A small network was shown many inputs. Here are its activations along a few directions, one row for each input.
Each table varies a few parts of the input and shows all the possible inputs, shuffled.
A made-up example of a description, with smaller parts first: one of 4 places along a line, together with either a single point or one of 11 places along a line or (one of 3 separate values, together with one of 5 places around a ring).
Shared parts are said once, and a part with two or three values counts as separate values.

Other details of the inputs vary at random and push rows far along two fixed directions, the same in every table; ignore that.

Table:
x1: [-27   5  47 -76   1   1  10 -54  54  38  10  35 -31]
x2: [-26  26   3  -5   4  -2  -1 -32 -11 -41  54 -28  20]
x3: [ 19 -17 -27  53 -19 -16  13  57 -51  -9  -2 -19  31]
x4: [ 29 -20 -13  27   2 -12 -15  20   5  12 -41   7 -22]
x5: [  1  15  28 -44  22   4   3 -36  30 -15  12  12 -11]
x6: [ -7  16   3 -22   2  -1  34 -19 -24 -42  57 -15  33]
x7: [ 15   7  -3  21  13 -15   7  -2   1 -24   7  -8  -2]
x8: [ 21 -14  -8  36   4 -17  -6  29   7  21 -38   5 -15]
x9: [  5  26   1  20  -5   3   7  16  17 -31 -10  -1   8]
x10: [-11   2  -1 -31 -18  21  16   7  20  27 -10  31   5]
x11: [-33  22   9  -7   4  -1   3 -28  -9 -40  50 -29  20]
x12: [  9 -22  -3 -19  21  22 -17  -2  23  73 -52  26 -30]
x13: [  1 -18   4 -40  -1   8   5  -6   1  29  -4  25  -2]
x14: [  8 -34   8 -20 -17  -9 -19  -8  28  58 -46  39 -44]
x15: [ 17 -27  -3  26 -22 -18 -19  25  -8  17 -29  16 -17]
x16: [-17  19  23 -11  -5 -17  22 -19  -4 -52  51 -15  12]
x17: [ 15 -26 -17  10 -13  -4  -2  35 -26  33 -28  15   0]
x18: [ 23  -4 -30  67   9   0   0  48 -37 -14 -11 -35  22]
x19: [  2  33  22 -12  19  -5  12 -14  -1 -61  36 -19  11]
x20: [-21  22   5 -15   1   3 -10 -28 -10 -46  47 -28  16]
x21: [ -6  14  -4 -15  10  35   2  -2  34  24 -20  14  -1]
x22: [  2  -4  12 -12  18  -7   7 -16  29  15 -14  14 -21]
x23: [ 29 -10 -37  58   8   2  -9  41 -39 -24 -14 -33  16]
x24: [ -1 -10  -8   3  -5  -5  24  12 -25  -8  15  -6  20]
x25: [  4  -4  -4 -18  26  20   3 -25  17  34  -8   6 -12]
x26: [ 22 -19 -21  23  15  13 -16  22 -10  26 -34   1  -6]
x27: [  4  -6  -7  33 -39  -5  -8  34   8  15 -40  22 -12]
x28: [  8 -10 -12  -7  -8  -1  12  12 -25 -14  14  -4  15]
x29: [  4   2 -10  15  23  10  11   2 -10  -7   3 -21  11]
x30: [-36  46   6  -7 -14  15  -1 -15   6 -48  41 -21  29]
x31: [ 20 -14 -21  70 -25 -33  -3  40 -38 -27   1 -15   6]
x32: [-18  -1   8 -20  -3   7 -25 -19   7  29  -9   7 -14]
x33: [-24  -1   7 -15  -2   2 -16 -19  16  35  -3   3 -10]
x34: [-15  -5   6 -20  -2   6 -28 -23   9  25  -8   8 -11]
x35: [-15  13  36 -47  -5  -3   4 -32  17  -8  21  14 -14]
Description of these inputs: one of 5 separate values, together with either a single point or one of 6 places around a ring.
The inputs of x17 and x19 match in every part but the choice among 5 separate values. If x6 is changed in the same way as x17 into x19, which row does it become?
> x7
Change only the choice among 5 separate values in x3. List by row number the other rows that result.
> x1, x8, x18, x33
Which other rows agree with x33 in the choice among 5 separate values? List them by row number.
> x2, x11, x20, x30, x32, x34

Table:
x36: [-15  13  26 -49  16   2  14 -36  -1 -22  46 -11  11]
x37: [-14  10  19 -32   9  13   2 -29  47  25 -13  18 -16]
x38: [ -1   8  19 -34   0  -3  18 -11  -1 -30  24   4   5]
x39: [-24  18  25 -61  -9  12  15 -31  32  -4  24  20   3]
x40: [ -1   2   8   8   3 -15   0 -11  15  -9   0   2 -14]
x41: [  8 -33   1 -10 -23 -16  -9   1  18  57 -45  42 -35]
x42: [ 16 -21 -23  54 -11 -19 -29  29 -23   4 -27  -5  -8]
x43: [-16  22  -7   5  -1  14  -6  -4  -6 -36  21 -22  19]
x44: [  6  25  -9   6  21  12   9  -8 -21 -55  42 -37  31]
x45: [ -2  12  -6 -11  17  20  -5  -7   2   3  -4  -5   6]
x46: [ -7  21  15 -34   5  11  24 -12   3 -24  30   3  20]
x47: [ 10  27  -6  23  21   1  25   3 -17 -65  38 -37  27]
x48: [ 13 -32 -25  54 -20 -28 -15  35 -35  17 -20  -5   0]
x49: [ 31 -28 -29  47 -12  -5   5  46 -29  11 -31   6   4]
x50: [ -9  23   3  19  -9  -2 -12   1 -17 -47  28 -25  15]
x51: [  2 -28 -21  10   3   8  -8  21  -6  59 -38  15  -9]
x52: [-20  -3  34 -70 -16   4  -1 -37  50  52 -12  51 -34]
x53: [-21  -3  -5 -10  -9   9   3  -6  -1  13   6  -3   7]
x54: [  5  21   3   8  15  -1  -2   1 -26 -66  39 -37  23]
x55: [ -4   8  18 -37  25  18   6 -26  42  38 -20  22 -18]
x56: [  5 -22 -21  60 -30 -18 -15  43 -37  11 -18 -11   3]
x57: [  3 -17   8   4  -8  -4 -20   1  38  59 -50  31 -40]
x58: [  9   3  12  -2  16  -5   3  -3  12 -11  -3  -3 -11]
x59: [ 23 -28 -37  51  -2  -4  -2  41 -39  18 -18 -15  11]
The inputs of x41 and x40 match in every part but one. If x38 is changed in the same way as x41 into x40, which row does it become?
> x58
Describe the family of inputs behind these rows.
> one of 4 separate values, together with one of 6 places around a ring
Change only the place on the ring of 6 in x45. List by row number the other rows that result.
> x42, x43, x44, x50, x54
Change only the choice among 4 separate values in x53. List by row number the other rows that result.
> x37, x39, x43
Change only the choice among 4 separate values in x56. List by row number the other rows that result.
> x50, x52, x57
